Each row below holds a small network's activations on one input, seen along a few directions.
In each table, some parts of the input vary, and every possible input appears once, in random order.
Descriptions start from the smaller parts, as in this example, which fits no table here: one of 2 separate values, together with either a single point or one of 9 places along a line or (one of 4 places along a line, together with one of 8 places around a ring).
Shared parts are said once, and a part with two or three values counts as separate values.
(in the rows, 128 means zero)

A family of inputs:
x1: [ 88 125 127 126 152 199 164 138  94  79 116 156]
x2: [114 174  91 143 123 158 168 138 189  71 118 149]
x3: [121 141 127 142 153  30 102 156  56 136 175 114]
x4: [ 91  83 109 179 101 167 109 118 121 117  84 104]
x5: [107  97  86 167  74 151 117 103 145 119  98 133]
x6: [135 147 174  93 174 108 174 144 129 156 137 176]
x7: [153 116 154 117  95  66 126  97 133 174 116 136]
x8: [100 112 102 173 122 193  96 109 102 125 116  92]
x9: [162 191 147  93 151  75 176 132 174 127 125 157]
x10: [147 131 166 122 145 109 108 104  86 183 130  96]
x11: [148 162 179  86 164  82 143 137 169 118 134 176]
x12: [145 138 151  83 144  98 100 122 122 178 147  90]
x13: [136 142 181  75 180 119 172 135  79 135 124 166]
x14: [101 146 125 135 135 160 137 142 183  64 128 166]
x15: [ 74 121  67 191 130 111  91 160  71  79 162 109]
x16: [150  93  76 159  84 175 120 106 156 114 124 113]
x17: [141 109  85 131  85 180 100 147 145 110 133 102]
x18: [ 99 120  89 132 120 183  87 128 137 120 132  85]
x19: [136 100 174 129 123  83 119 112 107 173 100 107]
x20: [186 127 146  83 109  96 112 142 131 168 147 106]
x21: [ 88 129 121 144 146 186 165 147 145  99 129 168]
x22: [195 111 140 111 106  90 131 100 142 171 140 116]
Changing only one part turns x5 into x7. The same change can be made to x1. Which row results?
> x13
Describe the family of inputs behind these rows.
> one of 2 separate values, together with either a single point or one of 4 places along a line or one of 6 places around a ring
Which other rows does x6 become when the choice among 2 separate values takes its other values? List them by row number.
> x21
Which other rows does x22 become when the choice among 2 separate values takes its other values? List them by row number.
> x16

A family of inputs:
x23: [107 135 120 137 146 159 146 133 109 109 126 137]
x24: [117 116 115 146 129 144 118 123  91 134 130 107]
x25: [107 111 115 154 123 114 105 135 100 122 135 118]
x26: [112 123 135 119 137 176 135 130 135 117 116 137]
x27: [142 115  99 138  98 133 112 129 141 124 136 114]
x28: [133 134 105 128 116 148 141 138 159  97 132 144]
x29: [176 163 201  64 171  45 162 130 131 176 145 161]
x30: [184 147 196  69 151  31 136 122 108 193 140 128]
x31: [125 132 102 145 115 119 101 129 135 126 138 102]
x32: [123 124 125 137 116 157 147 114 157 117 103 144]
x33: [122 103 130 129 120 162 107 121 116 141 120 106]
x34: [ 96 131 122 144 140 129 134 145 118  96 130 148]
x35: [116 152 108 136 133 134 129 138 153  99 134 132]
x36: [133 105 119 146  99 142 119 104 139 142 107 113]
Describe the family of inputs behind these rows.
> one of 2 separate values, together with either a single point or one of 6 places around a ring
Changing only the choice among 2 separate values turns x33 into x26. The same change can be made to x24. Which row results?
> x23

A family of inputs:
x37: [146 132 126 126 109  46 111 115 122 148 129 114]
x38: [145 165 155  76 158 145 149 147 141 115 128 138]
x39: [ 96 100 106 151  97 172  71 135 142  87 133 129]
x40: [146  98 159  95 125 111 124 106 112 185 124 126]
x41: [169 134 157  84 129 114 107 123 114 167 127  87]
x42: [ 85 130 114 164 118 178 133  95 137 109 110  99]
x43: [126 138  85 164 105 183 137 106 122 125 104 131]
x44: [142 171 132 114 156 114 147 145 165 122 161 150]
x45: [ 85 129 127 148 174 113 111 154  32 123 156 114]
x46: [152 102 170 138 115  85 127 114 110 168 110 127]
x47: [124 164 126 119 136  77 155 138 148  95 130 163]
x48: [111 105  84 147  83 160 123 161 133 109 136 115]
x49: [ 86 111  95 164 131 168 103 131 158 107  95 107]
x50: [163 139 133 122 129  85 103 120 139 175 160 101]
x51: [128 134 169 131 145 117 170 135 139 114 111 177]
x52: [119 131 159  88 157 142 167 128 139 132 125 176]
x53: [152  93  78 146 108 168 138 123 123  94 139 121]
Describe the family of inputs behind these rows.
> either a single point or one of 6 places around a ring or (one of 2 separate values, together with one of 5 places around a ring)

A family of inputs:
x54: [159 112  87 156  67  91 106 116 165 129 130 113]
x55: [127 140 129 141 142  34 121 148  83 132 159 132]
x56: [122 153 145 113 166  77  94 144  88 148 160  97]
x57: [152 126 103 126  90 133  81 115 170 148 131  77]
x58: [154 166 189  60 158 107 185 143 202 116 122 203]
x59: [176  89 116 114  82 160 110 108 138 163 122  96]
x60: [ 77 147  91 151 146 181 111 153 135  76 138 119]
x61: [146  87 139 141  83 145 114  79 153 174  84 106]
x62: [ 70 111 128 162 137 191 144 117 115 100  90 145]
x63: [ 99 110 104 136 137 207 140 144 102  92 130 136]
x64: [145 118 158  99 156 105 123 138  55 165 153 117]
x65: [166 184 145  88 150 133 199 122 189 119 122 174]
x66: [116 117 182 126 157  89 129 112  69 173 112 124]
x67: [ 83 133  76 180 122 138 136 153 129  57 138 153]
Describe the family of inputs behind these rows.
> either one of 2 separate values or (one of 3 separate values, together with one of 4 places along a line)
What sort of input is x58?
> one of 2 separate values
